Each row below holds a small network's activations on one input, seen along a few directions.
In each table, some parts of the input vary, and every possible input appears once, in random order.
A made-up example of a description, with smaller parts first: one of 8 places around a ring, together with either a single point or (one of 2 separate values, together with one of 4 places along a line) or one of 11 places along a line.
Shared parts are said once, and a part with two or three values counts as separate values.
(in the rows, 128 means zero)

Other details of the inputs vary at random and push rows far along two fixed directions, the same in every table; ignore that.

Table:
row 1: [114 168  84  97 148 146 155 135 155 104  91  88  84 126 118]
row 2: [ 81 151 117 113  98  91 141 137 135  89 100 192  68 141 151]
row 3: [ 77 134 144 102 116  95 144 128 137 116  96 176  50 131 158]
row 4: [169  52 187 122 167 110  99 110 154 226 150 160 166 105 130]
row 5: [184  69 229 148 149 100 102 104 134 173 138 165 186 113 163]
row 6: [117 154  92 156  86 156 126 134  94  97 136  91 139 135  87]
row 7: [101 143 109  74 170 116 142 136 170 117  71 139  56 128 158]
row 8: [181 100 140 129 154 148 112 122 139 182 142  96 169 121  93]
row 9: [154 191  74 195 102 196 130 140  79  48 145  22 218 130  98]
row 10: [122  58 196  78 166  69 112 112 156 185 125 221  79 134 190]
row 11: [199  29 225 138 149 105  94 102 119 249 206 165 191 124 120]
row 12: [ 75 147  88  81 158 117 144 135 166 102  75 144  60 119 165]
row 13: [113 134 117 148 104 139 116 136 101 122 139 122 128 138 115]
row 14: [157 195  83 196  94 194 146 135  83  52 149  12 218 124  87]
row 15: [ 52 163  78  57 130 100 164 126 159  46  57 161   6 141 173]
row 16: [155 125 127 184  90 142 105 141  83 147 190 126 198 142  90]
row 17: [128 134 137 153  92 117 129 136 106 134 160 154 143 137 113]
row 18: [124 156  75 133 132 163 143 133 132 118 133  69 144 114  96]
Each input here is: one of 3 separate values, together with either a single point or one of 5 places along a line.
The inputs of row 17 and row 16 match in every part but the choice among 3 separate values. If row 14 is changed in the same way as row 17 into row 16, which row does it become?
> row 9
List by row number the other rows that have the choice among 3 separate values in common with row 6.
> row 2, row 4, row 5, row 8, row 15
Which other rows does row 10 become when the choice among 3 separate values takes its other values? List them by row number.
> row 11, row 15

Table:
row 19: [143 111 152 112 151 121 131 117 149 148 115 128 126 118 136]
row 20: [170 135 104 176 107 173 115 137  96 156 180  64 208 128  58]
row 21: [100 108 160  86 149  82 135 124 169 153  92 199  57 124 167]
row 22: [127 145 107 109 151 133 139 130 148 103 102 113 116 125 142]
row 23: [114 183  71 123 127 160 155 133 135  69  97  66 111 125 112]
row 24: [ 75 157  80  89 142 125 147 134 148  77  85 130  65 129 159]
row 25: [215  60 187 185 119 139  83 118  86 214 224 125 248 134  88]
row 26: [101 150 109  90 154 117 153 127 162  94  85 132  82 120 163]
row 27: [ 78 156 109  96 113 104 153 128 137  73  90 157  54 139 154]
row 28: [159 101 140 145 137 148 107 125 113 169 157  99 172 125 104]
row 29: [126 160  69 145 117 176 131 135 108  96 135  56 148 130  88]
row 30: [145 112 165 159 112 123 112 127 109 149 149 143 160 127 125]
row 31: [ 82 162 105 115 116 111 141 138 135  66  87 160  79 136 168]
row 32: [125 159  96 146  95 150 138 133  99  90 144  94 137 139 100]
row 33: [ 98 102 168  88 140  72 136 119 151 133 110 212  67 133 188]
row 34: [142  80 210 136 132  88 107 120 130 182 138 193 136 125 158]
row 35: [115  92 189  99 134  75 128 118 144 154 117 205  80 135 170]
row 36: [128 130 141 151 107 126 122 128 112 120 134 134 145 128 125]
row 37: [160  72 191 128 145 103 106 120 139 213 154 172 145 120 127]
row 38: [158  62 227 145 135  87  99 114 130 203 152 198 153 121 154]
row 39: [103 174  59 126 118 167 142 138 116  74 111  68 112 132 105]
row 40: [125 134 128 136 108 127 134 126 115 114 138 128 123 137 120]
row 41: [166 133 119 195  97 165 109 133  80 131 187  81 228 127  86]
row 42: [129 129 118 127 123 131 128 130 132 142 131 125 128 125 109]
row 43: [114 104 179  76 171  82 139 118 177 151  78 184  63 119 184]
row 44: [121 171  59 146 110 165 140 143 114  95 142  75 153 128  90]
row 45: [172  84 160 145 141 125 100 127 126 196 169 145 182 125 111]
row 46: [113 188  65 123 125 164 157 136 131  63  98  60 112 126 109]
row 47: [130 146  83 138 121 166 127 131 111 109 135  70 148 128  94]
row 48: [106 140  93 106 144 134 129 132 137 101 105 122 102 133 143]
The inputs of row 21 and row 23 match in every part but one. If row 42 is changed in the same way as row 21 into row 23, which row does it become?
> row 19
Describe the family of inputs behind these rows.
> one of 5 places along a line, together with either one of 2 separate values or one of 4 places along a line
Which other rows does row 44 become when the choice among 2 separate values takes its other values? List them by row number.
> row 45
List by row number the other rows that have the place on the line of 5 in common with row 40.
> row 25, row 27, row 32, row 33, row 35
List by row number the other rows that have the place on the line of 5 in common with row 31.
> row 30, row 34, row 36, row 38, row 41
